[[ 0.111 -0.099  0.289  0.835  1.877 -0.276  2.277  1.389 -0.479]
 [ 0.237  0.073  0.811 -1.225  1.364  0.461  1.603 -0.830  0.434]
 [ 1.705 -1.900 -0.305  1.609 -1.007  1.115  1.082 -0.677  0.801]
 [-0.610  1.010  0.453  0.210  0.522  1.454  1.371  0.416  1.529]
 [ 1.266  0.534  1.299  0.052  2.021 -0.665  1.039  0.854  1.586]
 [-0.211  0.590 -0.969 -1.281  0.036  0.363  0.020 -0.808  2.326]
 [ 0.760  1.462  2.559  0.670  0.915  0.180  2.167  0.918  0.079]
 [ 1.747 -0.505  1.224  1.028  0.680  1.121  0.543  0.633  0.841]
 [ 0.233 -1.054  2.383  1.042  0.233 -0.084  1.107  0.622 -0.306]]
Counting starts at 1.
The top-right entry: -0.479
The entry in row 1 and column 1: 0.111
Report the entry in row 2 and column 1.
Answer: 0.237
Report the entry directly above 1.299.
Answer: 0.453
Report the entry in row 3 and column 1.
Answer: 1.705
Report the entry directly above -0.305.
Answer: 0.811
The entry directly above -0.306 is 0.841
The entry directly above 2.326: 1.586
Report the entry just left of 2.326.
Answer: -0.808
Report the entry directly below 0.670.
Answer: 1.028
The entry directly above 0.915 -> 0.036
Report the entry directly above 0.210.
Answer: 1.609
Report the entry directly above 0.841.
Answer: 0.079
The entry just left of -0.665 -> 2.021
Report the entry in row 3 and column 2.
Answer: -1.900
Report the entry in the bottom-left corner.
Answer: 0.233
Report the entry directly below the largest entry.
Answer: 1.224
Report the entry just left of 1.299.
Answer: 0.534
The entry in row 1 and column 2 is -0.099
The entry directly above the centre entry is 0.522
The entry in the bottom-right corner is -0.306
The entry at row 1, column 3 -> 0.289
The entry just right of 1.462 is 2.559
Report the entry just right of 1.877.
Answer: -0.276
Report the entry just left of the largest entry.
Answer: 1.462
The entry directly above 0.052 is 0.210
The entry directly above 1.028: 0.670
The entry directly below 0.416 -> 0.854
Report the entry at row 2, column 2.
Answer: 0.073
Report the entry directly below -0.677.
Answer: 0.416

[[ 18 -39  -8  61  23   1]
 [  0  26 -15  24  23  -4]
 [ -8   2   4  21   2   1]
 [ 28  21  17 -10 -19  14]
 [ 42 -36   5  43   0  22]
 [ 38 -34   3  43  -2  19]
 [ 23  32  26 -24 -22  15]
 [ 29 -44  -6  61  18   9]
 [ 22   9  12  10 -18  12]
 [ 22  22  23  -7 -25  15]
 [-12 -12   8  42   5  -2]
 [ 35 -46  -5  63  16  13]
 [ 23  26  25 -15 -21  16]]
Indices start at 1.
Read off the entry at row 2, column 2.
26
Read off the maximum.
63
Read off the entry directly below the smallest entry.
26
Read off the entry directly above the largest entry.
42
The entry just right of the largest entry -> 16
Read off the entry directly below the largest entry.
-15
The entry at row 1, column 1: 18
Read off the entry at row 2, column 1.
0
Read off the entry just left of -22.
-24
Read off the smallest entry.
-46
Read off the entry at row 3, column 2.
2
The entry directly above the smallest entry -> -12
Read off the entry directly above 32.
-34
Read off the entry at row 2, column 3.
-15
The entry in the top-right corner is 1
Read off the bottom-left entry.
23
Read off the entry in row 3 and column 3.
4
The bottom-right entry -> 16
The entry in row 3 and column 1 is -8
Read off the entry just left of -25.
-7
The entry at row 1, column 2 -> -39
Read off the top entry of the column that holds the largest entry.
61
The entry just right of -19: 14
Read off the entry directly below 3.
26
The entry in row 1 and column 3 is -8
Read off the entry just left of the largest entry.
-5
